H: [176 162  95 144  97 128]
D: [146 168 149 133 127 144]
E: [104 149 128 115 147 166]
A: [161 152 123 164 123 132]
G: [173 192  99 139  57 132]
N: [137 139  97 128 134 165]
P: [104 149 128 115 147  91]
J: [151 206 104 177  92 150]
size: [104 149 128 115 147] | 5
shift +1: [128 134] | [129 135]

Q: [ 86  75  92  88  77  54  73  82 110  91  89  86 131  83  79  75 104 142
  94 108  94  93  59 166  83  65  92  73 106  71 126  73 122  90  59 109
  89 111 112  69  75  76  74  93  71  79  71 119 105 153  77 109  81  86
  88  93  80 117  98  97  71  78 110  85]
S: [ 98 113 118 118 102 104 110  97 107 108 103 104 124 109 116 102 129  91
  94 115 107 111 103  96 108 108 109  98 115 110 103 111  98  87 108 102
 105  98 103 104  93  95 105 107 102 105 107  96 102 106 109 105 117 114
  96 119 102 130 110 116  98  97 110 109]
T: [177 170 159 108 112 105 126 110 153 115 166 100 127 171 163 167 134 143
 105 155 168 115 114 120 167 119 164 104 112 123 160 168 152 122 111 105
 173 164 163 120 112 112 106 131 100 108 103 157 107 126 128 109 160 167
  99 120 174 132 113 121 108 120 133 109]
W: [106 100 115 100 100  97 106 101 114  90 102  89 135 107 100  92  93 140
  95 117 112 103  98 154 100 105 104 104  97 103 138 104 123 116  99 105
 109 118 126 101 109 108  89 110  91  93  85 117  97 151 107 103  99 108
  95 112 100 124  95 109  99 107 117  90]
V: [177 170 159 108 112  46  91 110 153 115 166 100 127 171 163 167 134 143
 105 155 168  87 114 120 167 119 164 104  95 123 160 168 152 122 111 105
 173 164 163 120 112 112 106 131  41 108 103 157 107 126 128 109 160 167
  99 120 174 132 113 121 108 120 133 109]
K: [103 105 103 147 151 161 143 150 115 153 114 164 118  98 109 114 134 120
 154 110 105 147 155 121 112 149 114 160 149 142  99 108 113 140 155 148
  97 111 102 151 151 159 158 149 167 161 170 118 153 122 141 148 119 110
 162 134 113 114 151 139 156 154 136 156]
B: [149 155 155 100  77  59  92  73 136  91 145  73 136 164 145 136 143 122
  74 147 156  91  72 112 143  86 149  56 102  95 156 146 140  78  63  91
 165 146 155  84  59  62  79 108  64  78  75 141  87 116  99  92 146 156
  62 118 150 152  96 117  65  83 117  89]
C: [161 159 149  84  87  55  73  96 148 119 162 101 104 164 145 151 160 146
 117 146 161  88  61 143 155  70 161  75  99  73 129 153 157  92  55 107
 165 162 140  69  76  75  85 113  84  97  93 160 119 113  79 110 152 162
 102  83 165 117 101 102  78  75 126 111]
Z: [ 61  69  81 187 187 205 172 188  90  90  63 196 152  66  75  72 104 114
 183  83  71 186 192 136  67 186  68 209 169 169 106  67  87 176 201 184
  65  68  94 180 200 203 181 158 202 186 191  82 181 149 166 177  84  72
 201 166  65 138 174 161 197 181 150 172]
size: [149 155 155 100  77  59  92  73 136  91 145  73 136 164 145 136 143 122
  74 147 156  91  72 112 143  86 149  56 102  95] | 30
asked: [177 170 159 108 112  46  91 110 153 115 166 100 127 171 163 167 134 143
 105 155 168  87 114 120 167 119 164 104  95 123 160 168 152 122 111 105
 173 164 163 120 112 112 106 131  41 108 103 157 107 126 128 109 160 167
  99 120 174 132 113 121 108 120 133 109] | V
asked: [ 61  69  81 187 187 205 172 188  90  90  63 196 152  66  75  72 104 114
 183  83  71 186 192 136  67 186  68 209 169 169 106  67  87 176 201 184
  65  68  94 180 200 203 181 158 202 186 191  82 181 149 166 177  84  72
 201 166  65 138 174 161 197 181 150 172] | Z
asked: [ 86  75  92  88  77  54  73  82 110  91  89  86 131  83  79  75 104 142
  94 108  94  93  59 166  83  65  92  73 106  71 126  73 122  90  59 109
  89 111 112  69  75  76  74  93  71  79  71 119 105 153  77 109  81  86
  88  93  80 117  98  97  71  78 110  85] | Q

U: [ 88 146 174  95 144  69 163 169 174 159 110 168  98]
F: [110  89 109 121 105 113 104 112 106 104 125 110 128]
L: [110  89 109 121 105 113 104 112 106 104  81 110 128]
Y: [110 105 120 116 104 107 110 115 124 116 109 117 120]
R: [123  89 116 145  75 111  96 106 132 108 104 117 152]
M: [117  90 122 153  52 115  90 101  60 128 107 118 171]
X: [117  90 122 153  52 115  90 101 136 128 131 118 171]
succ: [111] | [96]
shift -1: [111  96 106 132] | [110  95 105 131]
succ: [69] | [163]
asked: [117  90 122 153  52 115  90 101  60 128 107 118 171] | M
succ: [159] | [110]
shift +1: [144] | [145]

Gugit: [111  76 163 165]
gufo: [137 121 119 223]
zega: [142 131 151  45]
boka: [104  84 149 105]
Vuno: [153 117 177 126]
lub: [102 153  78 165]
Taf: [171 127 179  89]
vitum: [131 154  99  72]
succ: [84] | [149]
shift +1: [153  78] | [154  79]

rekip: [117 100 141  72 143 123 148]
baban: [204 165 191 189 177 108 154]
mim: [158 124  85 149 103 126 122]
mupe: [138 144 132 148 152 109 153]
pum: [ 92 129 194  78 140 104 166]
Suga: [183 184  76 190 141 125 119]
Doka: [183 195 136 142 176 105 166]
Kad: [158 124  85 145 102 113 131]
size: [117 100 141  72 143 123] | 6
size: [158 124  85 149 103 126] | 6
size: [183 195 136 142 176] | 5
size: [117 100] | 2
succ: [190] | [141]
size: [138 144 132 148 152 109] | 6

Mugi: [ 98 135 124 144 110 148 165 131 121 139 103 121 141  95 136 133]
fef: [135 105  76 186 135 169 117 131 141 100 116 144 135 135 166 116]
rivak: [135 105  76 186 135 169 117 118 141 100 116 144 135 135 166 116]
Lum: [136  95  95 129 199  91  84 144 140 100 131 158 119 156 103  79]
zef: [ 84 114  77  73 102 114 105 151 113 130 138 114 123 133 109 110]
Bisal: [156 151 120 150 139 132 146 113 148 130 156 122 140 141 132 152]
pap: [138 124 110 119 154 141 134 102 122 123 119 108 114 130 139 102]
Tev: [126  82 101 147 142 113 152 121 101 155 132 109 118 131 108 118]
ziv: [126  82 101 147 142 113 125 121 101 155 132 109 118 131 108 116]
rikul: [136  95  95 129 199  91  84 144 140 100 131 158 119 129 130 169]
dules: [139 161 174 158 118  96  97 102 126 146  98 153 115 111 136 117]
asked: [136  95  95 129 199  91  84 144 140 100 131 158 119 129 130 169] | rikul
asked: [136  95  95 129 199  91  84 144 140 100 131 158 119 156 103  79] | Lum
asked: [135 105  76 186 135 169 117 131 141 100 116 144 135 135 166 116] | fef
shift -1: [118  96] | [117  95]
shift +1: [122 123 119] | [123 124 120]
shift -1: [169 117] | [168 116]

bito: [125 109 135 167 149 145 135 115]
gidil: [116 105 118 132 104  93 138 147]
suvo: [113 163 135 129 143 131 139 118]
vid: [114 159 184  44 129 123 115 188]
Lilu: [167 146 162  91 135 121 121 153]
nin: [151 113 130 137 123 123 138 149]
poza: [113 163 135 129 145 131 139 118]
Pumup: [143 107 112 143 104 123 125 109]
Dat: [133 145 122 136 131 124 122 103]
rago: [122 144 124 133 136 122 119 141]
pire: [149 164 139 183 147 135 126  75]
Fes: [ 72 135 111 168 119 106 126 105]
shift -1: [162] | [161]
succ: [146] | [162]
size: [133 145 122 136 131 124 122 103] | 8

gog: [184 151 100 137  92 116]
vik: [171 146  77 131 125 117]
nis: [156  34 103  85 116 139]
size: [156] | 1
succ: [156] | [34]

Posi: [ 95 144 133 134 143 133 165 108 110 122 131 118 109 148 132 152 110 117
 156 110 111 174 194 142 133 135 118 118 135 177 133 132 154 158 130 127
 152 113 154 111 119 119 131 130 150 133 126 144 118 106 101 136  89 127
 120 152 133 182 135 139 135 158 137]
sipu: [ 93 146 132 134 143 133 167 107 110 122 131 118 106 149 134 153 109 116
 160 110 110 180 200 142 133 136 118 118 134 181 132 133 157 159 130 127
 155 111 154 110 120 120 131 131 150 132 125 146 117 106  99 136  88 127
 119 156 173 182 135 139 136 160 140]
dem: [ 99 142 134 133 141 134 160 111 111 123 131 118 111 147 129 149 115 119
 152 110 112 171 187 141 131 132 120 119 135 171 133 130 151 155 129 127
 150 115 150 113 119 122 131 130 148 133 127 141 119 112 105 135  96 128
 122 151 132 174 135 138 135 156 136]
fav: [ 91 149 132 111 144 134 169 109 108 122 132 117 104 151 137 154 107 112
 162 111 109 183 207 140 134 139 115 116 133 184 132 134 161 164 130 127
 155 110 156 111 121 118 131 133 150 131 125 147 116 106  98 138  84 126
 119 158 135 189 135 139 136 161 144]
asked: [ 99 142 134 133 141 134 160 111 111 123 131 118 111 147 129 149 115 119
 152 110 112 171 187 141 131 132 120 119 135 171 133 130 151 155 129 127
 150 115 150 113 119 122 131 130 148 133 127 141 119 112 105 135  96 128
 122 151 132 174 135 138 135 156 136] | dem
succ: [165] | [108]
shift -1: [135 139] | [134 138]

lif: [120 112 102 113 158 109 188 154  80 125 121 149 157 100 145 142 149 131
 130 124 120 109 174 175 181 187 123 144 147 170 166 136]
Suge: [ 90 133 117 132 114  73 204 128 133 144  72 143 144  89 133 133 152  83
 155 139 166 117 162 159 152 185 112  98 166 151 160 123]
vuv: [ 90 133 117 132 114  73 204 128 133 144  72 143 144  89 133 133 152  83
 155 139 166 117 162 159 152 185 112  98 166 151 160  94]
zesu: [115 127 100 111 156 105 180 150  93 144 124 151 161 100 128 130 144 133
 128 120 124 111 173 180 177 191 130 136 153 176 174 123]
succ: [80] | [125]
size: [120 112 102 113 158 109 188 154  80 125 121 149 157 100 145 142 149 131
 130 124 120 109 174 175 181 187 123 144 147 170 166 136] | 32
size: [ 90 133 117 132 114  73 204 128 133 144  72 143 144  89 133 133 152  83
 155 139 166 117 162 159] | 24
shift -1: [188] | [187]

Beru: [156 125 160  90  39 110 126 125 177 110  92 107  92 112 116 157 119 140
 134 131 144 183  84  66 108  50 106  68 143  76  87 100  58  81]
sos: [160 139 187  84  52 149 102 129 166 101  87  94 101  87 116 165 149 171
 132 112 166 147 119  45 123  93  97  61 140  51  95  84  45 110]
bita: [153 135 185  68  67 122 118 106 207  99  86 114  96  71 116 161 135 186
 148 116 135 140 106  87 132 107  97 101 113  57  79 102  61 107]
kapus: [156 125 160  90  39 110 126 125 177 110  92 107  92 112 116 157 119 140
 134 131 144 183  84  66 102  50 106  68 143  76  87 100  58  81]
fetuv: [151 172 174  71  99 107 143  84 219 130 122  88 104 130 113 123 138 170
 148 120 128 149  85  97 116  97 117  85 140  66  99 105  79  68]
shift +1: [86] | [87]
shift -1: [84] | [83]
succ: [207] | [99]

Kese: [146 161 120 107]
Rufis: [121 127 164 176]
kef: [121 127 164 132]
nesu: [146 161 120  92]
Dok: [135  46 184 163]
asked: [121 127 164 176] | Rufis
size: [135  46 184 163] | 4
shift +1: [127] | [128]

Kegov: [101 167 171 130 149]
Gam: [ 96  40 115  87 189]
Dufe: [111 138  61 170 146]
size: [101 167 171 130] | 4
succ: [40] | [115]
shift -1: [111 138] | [110 137]
size: [ 96  40 115  87 189] | 5

sarug: [144 105 112 128 104 106 148 143 114  74 117  91 101 143 143 168 111  54
 178 102 120  72 120 182 150 127 144  86 117 146 133  60 122 130  95 116
 152  90 124  93 154 148  94 126 148 190 125 149 141 121 130]
fako: [137 112 153 119 179 139 146 102  98 185 129  93 111 146 108 127 180 177
  97 144 160 175 124 134 115 139 132 120 113 175 132 125 165 163 185 169
 137 143 147 119  97  89  99 105 124  75 104 126 174 154 122]
sel: [109  86 127 109 165 144 135 104 125 148 139  56 135 185 134 119 116 140
 105  93 121 132 155 165 157 121 141  75 116 150 178  91 133 163 152 111
 127 103  85  51 114  88 123 101 164 132 161 147 126 113 114]
Favu: [ 97  85 118 119 159 130 129  97 112 148 135  72 122 187 132 126 118 141
 107  98 115 134 166 167 155 119 136  64 118 144 185  90 129 176 148 122
 114  92  91  48 130  76 104  88 166 122 154 149 115 114 126]
Kuri: [117 139  94 136  67  97 121 146 184 117 109 156 143 103 166 124  75 106
 149 113 104  98 135 132 149 103 105 141 168  88 127  92  96 113  45  80
 117 118 116 176 163 152 167 153 149 179 134 157 114 101 132]
size: [144 105 112 128 104 106 148 143 114  74 117  91 101 143 143 168 111  54
 178 102 120  72 120 182 150 127 144  86 117 146 133  60 122 130  95 116
 152  90 124  93 154 148  94 126 148 190 125 149 141 121 130] | 51
shift -1: [150] | [149]
succ: [48] | [130]
shift -1: [ 75 106] | [ 74 105]
asked: [ 97  85 118 119 159 130 129  97 112 148 135  72 122 187 132 126 118 141
 107  98 115 134 166 167 155 119 136  64 118 144 185  90 129 176 148 122
 114  92  91  48 130  76 104  88 166 122 154 149 115 114 126] | Favu

zub: [169 149 154 121 149 157  67]
Rov: [107  54 153 124 113 112 168]
fize: [117 141 122 111 120 192 116]
sab: [175 145 132 157 149  71 130]
viri: [122 128 144 136  58 149 156]
vak: [156 114 115 147 110 138 198]
succ: [71] | [130]
succ: [154] | [121]
succ: [141] | [122]
size: [107  54 153 124 113 112] | 6

vok: [120 185 122  42]
rorer: [154 144 103  50]
nemi: [154 144 122 205]
shift +1: [144] | [145]
shift -1: [154 144 103] | [153 143 102]

Posa: [130 148  51 148]
Rata: [112 170 104  89]
bori: [ 96  96 117 198]
fovuv: [163 198 100  83]
Keb: [166 149 141 108]
zoli: [ 94 139 204  80]
Funiz: [130 148 170  96]
Subu: [178  67 121  54]
degu: [190  38 136  89]
tafiz: [121 149  61 110]
moz: [ 61 146 160 104]
Tov: [142 162 160 149]
shift +1: [160] | [161]
shift -1: [142 162 160] | [141 161 159]

kag: [109  42 135 170 111 149 193  89 225 100 140 135 183 105 101 154 102 132
  61 146 182  64 111 133]
Dova: [157 142 148 107  99  90  98  67 137  67  45 148 165 131 167  99  69  93
 173 206 174 194 175 141]
fodu: [174  55 176 185  81 124 114 100 126 126 109 176 170  62  77 107 177 181
 107 125  89  57 191  65]
fev: [134 138  95  97  75 138 133  85 208  88 210  95 224 166 173 142  88 202
 140 104 183 130 123 131]
suf: [104 195 110  91  99 159  55 195 103 146 169 110 117 118  92 121  60 151
  53 183 103  45 123  87]
succ: [92] | [121]
shift -1: [125  89  57 191] | [124  88  56 190]
succ: [101] | [154]
shift -1: [126 109 176] | [125 108 175]
size: [174  55 176 185  81 124 114 100 126 126 109 176 170  62  77 107 177 181
 107 125  89  57 191  65] | 24
size: [174  55 176 185  81 124 114 100 126 126] | 10

Noruk: [ 90 119 132 126  96 127  90  86 156 176  90 112 143 134 129 157 154  69
 120  83 134 119 160 151 176 128  84 116 137 147 144]
mefid: [102 137 131 154 137  99 134  74 133 195 168 108 156 134 166 131 121 116
 135  98 157  89 177 142 165 139  90 116 131 135 125]
Raf: [181 175  76  85 199 158 121 161  59 113 223 173 204  52  92 166 111 138
 164 126 218 194 192  95 125 105  72  66  40 106 150]
laz: [140 123 127 132 100 134 109 136 126 141 104 137 111 156 119 160 143 176
 156  94  97 172 128 132 112 119  92  89 115 119 165]
momef: [159 148 142 165 160 129 153 125 126 152 147 156  88 203 172 144 119 110
 143 168  67 142 109 135 119 121  92  93 112 105 124]
mefom: [158 152 141  91 126 147 114 157 134  68 107 158  97 184 100 181 144  81
 132 152  71 139  91 144 105 103 116 103 115  92 135]
size: [159 148 142 165 160 129 153 125 126 152 147 156  88 203 172 144 119 110
 143 168  67 142 109 135 119 121  92  93 112 105 124] | 31
succ: [199] | [158]

mozel: [156 213 109 141 209]
gumil: [127 154  86 111 198]
Bur: [156 213 174  69 122]
gug: [ 90 154  86 111 198]
shift -1: [86] | [85]
size: [156 213 109 141] | 4
shift +1: [154  86] | [155  87]
size: [ 90 154  86 111] | 4

